These are the activations of a small neural network, seen along a few directions. Each row is one input.
Each table varies a few parts of the input and shows all the possible inputs, shuffled.
Descriptions start from the smaller parts, as in this example, which fits no table here: one of 6 places along a line, together with either a single point or (one of 2 separate values, together with one of 5 places around a ring) or one of 11 places around a ring.
Shared parts are said once, and a part with two or three values counts as separate values.

Other details of the inputs shift rows strongly along two fixed directions, in all tables alike. That doesn't count.

Table:
r1: [ 12  56  -9   0   7 -15 -13 -24 -16  33  80]
r2: [-16 -29   9  -7  16  -2   4  26   9 -22 -49]
r3: [ 36  41 -29 -26  -2 -31 -19 -31  -8   9  26]
r4: [-38   9  14  61 -15  42  -4 -22 -24  40  29]
r5: [ 18  39 -26 -22  30 -28  -7   8 -12  10  46]
r6: [-28 -23  44  32 -23  34  19   1  12   7  18]
r7: [-56 -20  46  52  -9  41   3  -2  -4  19  -5]
r8: [ 29 -46 -21 -37 -16 -11   8   7  23 -49 -91]
r9: [ 22  -3   3 -32  -5 -20   5   0  18 -19  -3]
r10: [-51 -12  26  48   7  34   0   7 -13  20  -4]
r11: [ 36 -15 -37 -50  10 -32  -2  13  10 -39 -64]
r12: [ 23  36 -22 -25  21 -26  -1   7  -6   7  52]
r13: [  3 -57  52  48 -32  46  17  30  23 -14 -30]
r14: [ 29 -15 -17 -59  21 -40   3  27  20 -43 -49]
r15: [ 14  45 -16  -2  14  -9   5   3 -13  26  91]
r16: [ 10   4   5 -17   0 -11   4   2  10  -7  14]
r17: [-27 -36   6  24   0  26   6  15  -2  -7 -51]
r18: [ 37  30 -47 -15  -1 -16  -8 -17 -14   8  22]
r19: [-15 -17  12   8   9  13  21  31   6  -5  14]
r20: [ 28  42 -19 -23   1 -29 -19 -29  -7  12  33]
r21: [ 34  30 -15 -29   4 -24   5   0   4   2  57]
r22: [ 42 -15 -31 -52  -4 -32  -4  -1  15 -40 -64]
r23: [-44  21  19  55   3  31  -8 -13 -25  44  44]
r24: [-45 -42  39  31 -10  31   4   6   7  -6 -53]
r25: [ 29  39 -13 -27   2 -30 -11 -20  -1   8  44]
r26: [-23 -12   3  19  10  13  -1   9  -8   3 -23]
r27: [  0 -23   5 -10  -9  -2  -3  -4  10 -19 -51]
r28: [-22   9 -12  50  -4  34   1  -8 -26  34  29]
r29: [ 10  58 -12   2   7 -16 -18 -29 -19  36  75]
r30: [-26 -12  17  15   7  11   0   9  -1   2 -14]
r31: [ 39 -16 -24 -47 -11 -28  -5  -8  17 -36 -60]
r32: [-40 -13  43  40 -19  30  -1 -17   1  16   0]
r33: [-30   8  28  42  -7  33  15   2  -7  30  65]
r34: [ 2  3  5 -9  5 -6  6  9  6 -3 16]
r35: [  1   9   1  -5  -2  -8 -10 -14  -2   3  -2]
r36: [-18 -18  10  38 -33  36   3 -22  -4  11 -12]
r37: [ -9 -28   1  -5   4   2   0  12   6 -19 -57]
r38: [ 38 -20 -42 -41   2 -22   3  12   9 -36 -59]
r39: [ 11  -3 -10 -27  21 -18   9  28   8 -18  -2]
r40: [ 30  43 -35 -23  12 -30 -18 -18 -15  11  28]
r41: [-45 -46  47  27  -9  31  12  15  13 -10 -43]
Description of these inputs: either a single point or (one of 5 places along a line, together with one of 8 places along a line).
Change only the place on the line of 5 in r3. List by row number the other rows that result. -> r26, r27, r37, r40

Table:
r42: [ 57  48 -50 -54  27 -48   0  11  -5  -1  61]
r43: [ -4 -11   5 -22   7  -7  15  17  13 -19  -3]
r44: [-27 -68  34   5 -28  24  14   3  30 -32 -87]
r45: [ -2 -53  23 -23 -18  -2   3   0  31 -42 -93]
r46: [-41  27  43  64 -20  33 -19 -44 -20  53  48]
r47: [  8 -14  -6 -13 -17  -2   7 -10  11 -14 -20]
r48: [ 65  44 -44 -36  32 -42 -10  19  -6  -2  41]
r49: [-64  -2  58  56  -6  39   1  -7  -6  34  36]
r50: [-34  18  17  76 -26  55   2 -28 -26  54  71]
r51: [  6   5  -6 -17  10  -8  13  15   3  -5  24]
r52: [-22  22 -36   1  41 -14 -14   4 -27  16  -2]
r53: [-61  40  -7  84  -4  51 -17 -39 -56  72  49]
r54: [  -9  -83   30   23  -26   33   11   29   27  -42 -113]
r55: [ 12 -15  -9 -10 -17   1   8  -6   8 -14 -18]
r56: [-16 -43  25  17   1  22  18  37  11 -17 -33]
r57: [ 29  17   2 -54  21 -51 -18   3  11 -24 -16]
r58: [ 41  46 -34 -61  24 -53  -5   0   3  -6  47]
r59: [ 62  21 -46 -36  -1 -30  -8  -5  -2 -11   8]
Changing only one part turns r58 into r44. The same change can be made to r51. Which row results? -> r55
What do these inputs look like to the network? -> one of 2 separate values, together with either a single point or one of 8 places along a line
Change only the choice among 2 separate values in r54. List by row number the other rows that result. -> r48
Change only the choice among 2 separate values in r49. List by row number the other rows that result. -> r45

Table:
r60: [-21  17  -4  21  22   7  -3  10 -15  25  34]
r61: [-24  -6   2   0  25   6   8  22 -11  -5  -5]
r62: [-62   1  28  59 -18  46   0 -31 -16  41  24]
r63: [ 56  10 -33 -58  26 -55  -7  19  18 -36 -26]
r64: [-24 -63  21   3 -20  12   4   0  26 -30 -92]
r65: [  5 -32 -16   4  -1   0   2   5   4 -18 -61]
r66: [-12   3  10  37   6  26  -3  12 -13  23  27]
r67: [ 18  23  -1  -6   8 -19 -13  -1   2   9  31]
r68: [ 35  -6 -17 -70  22 -52  -2  21  23 -43 -44]
r69: [-48 -36  42  41 -31  42  -3 -23  12   5 -31]
r70: [-22 -18  11 -15  16  -4  10  27   3 -23 -31]
r71: [ 49   9 -39 -31   0 -25  -8  -8  -3 -13 -14]
r72: [ 40   8 -18 -31 -16 -12  -2  -3  -2 -18 -13]
r73: [-25  62 -16  19  -1   4 -10 -36 -37  50  87]
r74: [-23 -29  38  33 -34  39   1 -18   9   4 -25]
r75: [-11  18  15  19   7   3  -8  -6  -3  24  38]
r76: [-54  -2  30  23 -22  27   6 -14  -6   8  -4]
r77: [-27 -51  51  28 -48  48  15  11  21 -13 -61]
r78: [-37  -9  30   4   7  12   9  13  -3  -2  -6]
r79: [-32 -34   7  11  -7  18   7   1   8  -8 -56]
r80: [ 16  18 -43  -4  10 -13 -13 -11  -9  12   4]
r81: [-15 -18  25 -35   8 -13  11  17  16 -31 -37]
r82: [-34 -23  51  32  -8  16   1  -2  11   4  -8]
r83: [ 37  52 -36 -10  -2 -31 -19 -35 -12  24  50]
r84: [-19  42   9  61 -23  30 -10 -37 -30  56  76]
r85: [-18  13  11  32  13  14  -6  -2  -7  25  33]
r86: [  0 -13 -35 -39  14 -14   3  13  -4 -21 -49]
r87: [  3  61  -5  35 -17   2 -22 -53 -21  54  92]
r88: [ 24  29  -9   3  17 -10  -9   2 -10  15  46]
r89: [ 49  52 -21 -41  13 -47 -20 -13   4   2  53]
r90: [15  2 14 -3 -5  3  2 18  5 -4 13]
r91: [-50 -56  64  23  -7  27  15  12  21 -23 -53]
r92: [ 41  -7  -5 -43  10 -31  -3  18  23 -36 -31]
r93: [ 38 -38 -36 -68  -6 -18  48  19  46 -50  -3]
r94: [-16 -45  15  32 -21  45  15  15 -10  -7 -52]
r95: [ 50  20  -6 -46   1 -33  -1   8   8 -18  15]
r96: [-13  -8   1  34 -12  16  -5 -17 -10  17  -3]
r97: [ 54  23 -35 -39  17 -31  -4  31  -5 -17  12]
r98: [-14 -29  46  17 -15  15   6  11  19 -11 -24]
r99: [-27  -4  -7   3   2   5   4  -4 -12   0 -14]
r100: [ 21  29 -37  -8   8 -23 -13 -24 -11  13  16]
r101: [ 22  66 -64 -10  22 -28 -16 -25 -33  38  66]
r102: [ 17 -34  -4 -42   4 -10  45  38  42 -33  24]
r103: [-44 -24  33  33   7  21   7  13  -2   8 -12]
r104: [ 25  14 -23 -48  -2 -35 -10 -22   8 -14 -11]
r105: [ 70 -13 -41 -68  -5 -38   4  16   9 -49 -62]
r106: [ -2  35 -18  51  -1  31 -12 -29 -34  45  63]
r107: [-34 -28  22  42  12  22   4  17  -3   3 -19]
r108: [ -2  11  16  28   1  26   0  10 -14  21  39]
r109: [ 27   8 -24 -13  25 -24  -8  15  -2  -3   4]
Changing only one part turns r71 into r88. The same change can be made to r106. Which row results? -> r66
What do these inputs look like to the network? -> one of 2 separate values, together with either a single point or (one of 4 places along a line, together with one of 6 places along a line)
Change only the place on the line of 6 in r84. List by row number the other rows that result. -> r62, r64, r72, r73, r83

Table:
r110: [-16 -18   9  17 -11  15   4  -9   8  -2 -25]
r111: [-50  -6  10  58 -18  48   4 -19 -24  29  10]
r112: [ 16   0 -10 -47   1 -23   1   1   5 -22 -23]
r113: [ 22   6  -9 -45  14 -25   8  18   5 -21  -8]
r114: [ 50  57 -33 -43  21 -43  -9   0 -12   8  62]
r115: [ 14 -23  -1  -9 -10  -5  -4   2  10 -22 -46]
r116: [-25 -27  22  39 -18  34   0  -6  -5   0 -32]
r117: [ 31  24 -14 -14  13 -20  -4   3   1   2  30]
r118: [  8 -22  11 -20 -10  -6  -2   7  11 -26 -42]
r119: [-24   4  26  19 -13  23   0  -7 -11  15   9]
r120: [  5  23 -11  18  -5  10  -9 -21 -17  21  23]
r121: [-14  -2  22  29 -14  19  -3 -12  -1  18   9]
r122: [-16  -2  26  24  -2  17   5   9   0  12  19]
r123: [  0  30 -31   8   6   2  -1  -6 -22  23  47]
r124: [-17  -6   3  32 -17  26  -5  -8 -17  12 -11]
r125: [ 11 -25   9 -21  -9  -8   2   7  20 -24 -48]
r126: [ 36  -9 -16 -35  11 -27   1  18  13 -27 -26]
r127: [ 29  10 -11 -34  15 -28   3  10   8 -12  11]
r128: [  3 -18 -12  -8  -6   3   2   1  -4 -13 -46]
r129: [-40 -40  33  18 -17  28  12   0  13 -11 -38]
r130: [-19  -2   2  30  -1  27   5   4 -17  18  12]
r131: [ 25   5 -37 -32   1 -24  -4 -10   2 -15 -16]
r132: [ 46  62 -35 -41   7 -37 -19 -15 -19  10  55]
r133: [  2 -29  -1 -19  -8 -10   4   0  20 -25 -41]
r134: [ 30  10 -34 -26   0 -16  -8  -6  -8  -9 -21]
r135: [-29  17  19  59  -1  35   2 -10 -18  45  64]
r136: [-47  -8  43  58 -18  44   4 -17  -8  31  19]
r137: [ 24   5  -4 -21   7 -20  -2  16   8 -15   3]
r138: [ 26  14 -29 -19  11 -12  -3   8  -9  -5   1]
r139: [ 16  35 -14   5   0  -9 -10 -26 -10  26  46]
r140: [ 21  16 -12   2   5 -11  -6   2  -5   5  27]
r141: [ 41   2 -14 -35  11 -31  -2  16  15 -27  -9]
r142: [ -2  21 -15  15  -3   8  -4 -23 -15  22  25]
r143: [-13  -2  10  31  -1  24   2   4  -8  15  12]
r144: [-28 -43  24  28  -6  31  14  18   6  -6 -38]
r145: [ 33  -7 -13 -39   0 -30  -3  -2  15 -23 -28]
r146: [ 12 -24   9 -17 -11  -8  -3   6  14 -26 -43]
r147: [-37   8  11  53 -15  33  -3 -27 -13  35  39]
r148: [-44  24  27  45   0  33   8  -5 -24  41  67]
r149: [  2 -22 -13 -14   4   2   9  18   4 -20 -40]
r150: [ 51  51 -46 -40  24 -47  -8  -6  -5   8  61]
r151: [ 28   9 -25 -27  14 -24   2   6   8 -10   7]
r152: [ 33  10 -14 -45   1 -27  -6  -1   7 -17 -13]
r153: [ -6 -12  16   7   4   7   8  11  11  -5   0]
r154: [ -8 -26   5 -28   2  -8  16  25  14 -31 -36]
r155: [-33 -32  38  21 -16  27   9   0   5   0 -28]
r156: [ 10 -27  13 -24   2  -9   6  26  15 -35 -39]
r157: [ 22  15  -8   0   5 -13  -6   3  -2   4  29]
r158: [-40   9  21  46 -16  30  -1 -24  -9  33  45]
r159: [ 47  56 -53 -38  12 -46 -15 -26  -6  10  56]
r160: [ 7 18  4  9  6  1 -2  1 -3 16 40]
r161: [ 33  -5 -20 -33   1 -26  -4  -5   9 -21 -32]
r162: [ 10   7  -8 -28  -1 -17  -1  -5   6  -5  -4]
r163: [ 22   7 -21 -31  12 -29   3   6  13 -14  13]
r164: [-21 -12  -2  20 -12  23   4  -8  -8   4 -26]
r165: [-23  -8  11  26  -2  16   8   2   4  11  22]
r166: [-12   1  19   1   3   9   8  14  -4  -2   4]
r167: [  3 -32  13  -3 -11   6   1   3  19 -22 -55]
r168: [  7 -26  -1 -17  -6  -9   4   0  18 -21 -45]
r169: [  7 -35   1 -36   7 -17  15  26  32 -49 -51]
r170: [-20 -16  20  17  -1  14  10   9  11   3   2]
r171: [ 14 -25   6 -14 -11  -9  -3   5  15 -25 -44]
r172: [ 13  31 -20   6   1  -4  -8 -23 -18  20  30]
r173: [ 23   8 -16 -12  -3 -13  -8  -9   2  -2 -10]
r174: [-32 -38  39  18 -10  28  13  25   2 -11 -32]
r175: [-27 -13  18  15  14   5 -13   6   0   0 -41]
r176: [-23  41  -3  25  21  -2 -23 -17 -24  42  45]
r177: [ 39   6 -19 -28  -3 -27 -10  -5   9 -17 -16]
r178: [ 22  80 -29 -11  18 -26 -11 -18 -26  45 119]
r179: [ -5  37 -11  -5   0  -4  -5 -21 -16  20  52]
r180: [-27   2  25  17 -10  21   3  -9 -11  16  11]
r181: [-24  -5   1  29  -1  22   7   1  -6  13  17]
r182: [  3  20 -14  19   3  12  -5  -1 -23  15  30]
r183: [-30 -14  20  12  -2  15  12  11   6  -1   6]
r184: [ -8 -21  11  20  -4  18   4  14   2 -10 -22]
r185: [-32 -42  21  27  -6  31  15  16   8  -6 -38]
r186: [-51 -31  27  27  10  16  -5   5  -1   6 -42]
r187: [ 17  31 -12   3  12 -11  -2  -5  -7  22  57]
r188: [ 24  13 -22 -35  26 -39 -25   6   0 -16 -28]
r189: [-21  -4  17  26 -12  17   1 -15   1  18  11]
r190: [-19 -19  20   9 -12  12   6  -5  13  -4 -22]
r191: [  5 -30   6 -27   4 -12  14  24  25 -30 -41]
r192: [  4 -31  -6 -19   4  -8  10  18  21 -30 -39]
r193: [-10  -5  18   1   5   5   9  12   2  -1   5]
r194: [-58  18  13  52  13  21 -14 -17 -19  39  30]
Changing only one part turns r137 into r191. The same change can be made to r146. Which row results? -> r190
Changing only one part turns r129 into r152. The same change can be made to r163. Which row results? -> r160
What do these inputs look like to the network? -> one of 5 places along a line, together with either a single point or (one of 2 separate values, together with one of 8 places along a line)
Change only the choice among 2 separate values in r113. List by row number the other rows that result. -> r180
Change only the place on the line of 5 in r113. List by row number the other rows that result. -> r148, r154, r166, r174
